cols: U T V M
[-18 -47  15  14]  savog
[ 44 -49   7 -10]  pufo
[-12  -9 -18 -30]  dobav
[ 21 -49  16  33]  Zel
[ 41   9 -18 -30]  voge
[ 24 -20  51  28]  ruk
which: [-12  -9 -18 -30]
dobav
start: [  9 -18 -30]
voge, 2
col: [ -9 -49   9]
T
start: [ 21 -49  16]
Zel, 1
tags:
[8] -> z673
[-47] -> z593
[9] -> z364
[41] -> z318
[-49] -> z630
[-20] -> z628
[42] -> z675
[-9] -> z714
[-18] -> z290
key voge 2: 
z364
which: [ 21 -49  16  33]
Zel

cols: C W L B P X J E A D
[ 0  6 -2  1  0  3  0 -2  1 -1]  pufo
[ -5 -10  -5  -3 -29  31 -15   5  31  47]  zufe
[  3 -10  -5  -3 -29  31 -15   5  31  47]  zakeg
[ -1   4  -5  -3 -29  -2 -12  -6   2  -4]  voge
which: [  3 -10  -5  -3 -29  31 -15   5  31  47]
zakeg
back: [  2  -6 -12]
voge
which: [ -5 -10  -5  -3 -29  31 -15   5  31  47]
zufe
start: [1 0 3 0]
pufo, 4
col: [31  2]
A

cols: F Z H Q Y N S
[-1  8 16 -8 15  1 32] -> Zel
[ -9 -25  21 -42 -10 -17 -15] -> Moko
[  6  15  32 -15  28  19  28] -> savog
[ -4  -9 -17   9 -16 -10 -17] -> bod
[-19 -25 -42  21 -38 -43  -9] -> zakeg
[-15  -4  -3   2  -4 -24  36] -> pufo
back: [-17 -10 -16   9 -17  -9]
bod
back: [ 21 -42 -25]
zakeg
col: [-17 -42  -3]
H

cols: getu morup Lirep Tis tisan Suluf pomu Gedi guguz Gomuk
[  3  -7   5 -16  33  37  -8  -2   7  -6] : Zel
[ -2 -46   4 -11   0 -21  38  -8  16 -21] : Leno
[ -6  27  16 -12 -21   6 -10 -23   6 -16] : zakeg
[  5  17  -9  16   0  52  -1  -5 -22  12] : ruk
[ -2 -20   1 -34 -49  53  -2  11  18   1] : savog
[-23   1 -34 -49  53  -2 -18  18   1  -3] : pufo
[ 25 -33   5  10 -45 -18  11   6  11  28] : voge
col: [ -2  -8 -23  -5  11]
Gedi
back: [ 7 -2 -8 37]
Zel
col: [  6 -22]
guguz
both voge savog: 
[11]
both pufo zakeg: 
[-23]
start: [-20   1 -34 -49  53  -2  11  18   1]
savog, 2

cols: lati Zup Suren rep Leza nozu
[-11   2  15 -31  -8  23] : tesa
[-39 -18  15  -8 -31  11] : bod
[-10   7  18  -7  -2  10] : savog
[ 26 -19  18  22   7  26] : Moko
[-27  -1 -43 -11  -8 -41] : Leno
[-24 -37  -2   9 -32   4] : zakeg
[-23  24  27 -11 -18  17] : dobav
[-34  33 -11   1 -16 -10] : voge
[  1  53  27 -16  16   6] : pufo
Table of tags by key:
[-9] -> z88
[9] -> z839
[-10] -> z50
[4] -> z465
[10] -> z341
[3] -> z343
[11] -> z961
key savog 6: 
z341
start: [ 15  -8 -31]
bod, 3
col: [-18   7 -19]
Zup

cols: domep biloz lidel Dorub bigab kone Sigi togi
[-10  -4  21 -25   1   2 -22 -17]  voge
[-17  10  -1   2  -7   3  -6   2]  Zel
[-28   4 -17   8  -4   2  12  27]  tesa
[-15 -38  -9   4  54 -34  11  10]  dobav
[-20  14 -12  15 -14   1  11  10]  pufo
[ 25 -22  24  28  30  -6  30 -33]  zufe
[ 34 -12  28  30  21   3  29 -34]  bod
[-13   9   9  -8  -2   1 -13  -4]  ruk
[  5  -3  31  -5   4   5  -9 -26]  savog
[-20  14 -12  15   7   1   4  18]  Leno
[-40  12 -24  14 -20   5   3  33]  Moko
[ -8  -4  25 -24   4   3 -22 -20]  zakeg
which: [-15 -38  -9   4  54 -34  11  10]
dobav
back: [-17 -22   2   1 -25  21  -4]
voge

